These are the activations of a small neural network, seen along a few directions. Each row is one input.
Each table varies a few parts of the input and shows all the possible inputs, shuffled.
Descriptions start from the smaller parts, as in this example, which fits no table here: values(3) and (point or ring(9) or (line(4) and ring(5))).
Shared parts are said once, and a part with two or three values counts as separate values.
In the rows, zero is written as 128.

Other details of the inputs vary at random and push rows far along two fixed directions, the same in every table; ignore that.

A family of inputs:
row 1: [108 134 121 123 113 152 130 141 128 121 126 112 118 117 153]
row 2: [136 113 131 148 149 109 134 127 117 126 120 145 120 133 108]
row 3: [107 132 118 116  99 149 134 136 135 122 124 119 125 121 146]
row 4: [132 120 132 147 153 107 139 123 117 122 123 145 118 133 110]
row 5: [147 111 135 144 152 107 123 124 117 128 134 145 127 132 116]
row 6: [144 118 134 145 156 105 127 122 116 125 135 144 127 131 118]
row 7: [110 125 122 116 101 152 131 138 133 124 123 118 125 121 146]
row 8: [147 108 129 141 144 102 125 121 119 131 133 146 131 134 115]
row 9: [147 117 120 146 141  97 125 119 118 132 132 142 129 134 117]
row 10: [109 140 116 121 107 148 133 137 132 122 125 112 122 119 149]
row 11: [145 123 122 148 150  99 127 119 116 128 134 140 128 132 119]
row 12: [108 131 116 119 108 156 132 133 140 125 127 114 118 128 146]
row 13: [111 125 117 120 100 150 128 140 131 126 122 114 123 120 149]
row 14: [109 133 116 117 100 147 132 135 134 123 123 117 124 121 146]
row 15: [119 128 120 115 111 156 119 130 139 127 142 115 127 126 155]
row 16: [135 112 133 147 149 109 136 125 118 124 121 147 119 133 107]
row 17: [117 132 128 117 115 153 119 137 129 122 140 114 128 115 160]
row 18: [142 120 128 143 150 101 131 117 118 123 138 147 129 132 116]
row 19: [118 137 122 115 110 148 122 133 132 123 139 114 132 117 156]
row 20: [134 121 128 150 153 105 136 125 116 124 121 141 118 132 112]
row 21: [109 124 125 113 100 153 132 137 134 123 125 120 125 121 145]
row 22: [146 109 136 143 152 108 124 123 117 126 135 147 126 132 115]
row 23: [146 120 130 148 156 103 124 122 114 129 134 139 125 131 120]
row 24: [146 107 131 140 143 103 126 120 119 129 134 148 130 135 114]
row 25: [131 122 125 147 147 102 143 120 120 121 124 146 120 134 109]
row 26: [145 115 122 144 142  98 125 118 118 129 133 145 129 134 116]
row 27: [144 114 124 143 142  99 128 118 119 128 134 148 130 134 115]
row 28: [136 119 116 149 139  98 136 122 119 129 118 142 120 136 108]
row 29: [117 137 125 113 110 149 124 133 133 122 140 116 133 118 154]
row 30: [116 132 133 113 115 155 122 136 130 120 142 118 129 116 157]
row 31: [150 222 188  64 137 142 124 108 189 191  85  87 183 166  38]
row 32: [147 235 186  66 144 140 128 106 189 186  89  85 181 164  39]
row 33: [107 133 122 113  99 149 135 134 136 122 125 120 126 122 143]
row 34: [133 121 130 149 154 106 138 125 117 123 122 143 118 132 111]
row 35: [110 127 122 123 108 154 126 143 128 123 124 113 119 117 150]
row 36: [117 129 124 110 101 148 123 131 134 123 140 121 133 120 152]
row 37: [106 138 120 118 108 149 136 136 134 119 127 117 124 119 147]
row 38: [121 122 124 113 103 150 117 136 132 127 137 116 132 118 156]
row 39: [119 123 127 117 111 155 115 140 129 123 139 116 127 115 159]
row 40: [149 110 125 145 143 100 122 122 117 134 131 141 129 134 117]
row 41: [120 123 125 119 110 154 115 141 127 125 139 114 126 115 160]
row 42: [136 114 129 149 149 108 132 127 117 127 118 142 119 133 109]
Each input here is: values(2) and (point or (line(4) and ring(5))).
- Changing only the values(2) part turns row 7 into row 8. The same change can be made to row 42. Which row results? => row 39
- Changing only the values(2) part turns row 19 into row 32. The same change can be made to row 26. Which row results? => row 14
- Which other rows does row 27 become when the values(2) part takes its other values? List them by row number. => row 3
- Which other rows does row 12 become when the values(2) part takes its other values? List them by row number. => row 15
- Which other rows does row 6 become when the line(4) part takes its other values? List them by row number. => row 17, row 23, row 30
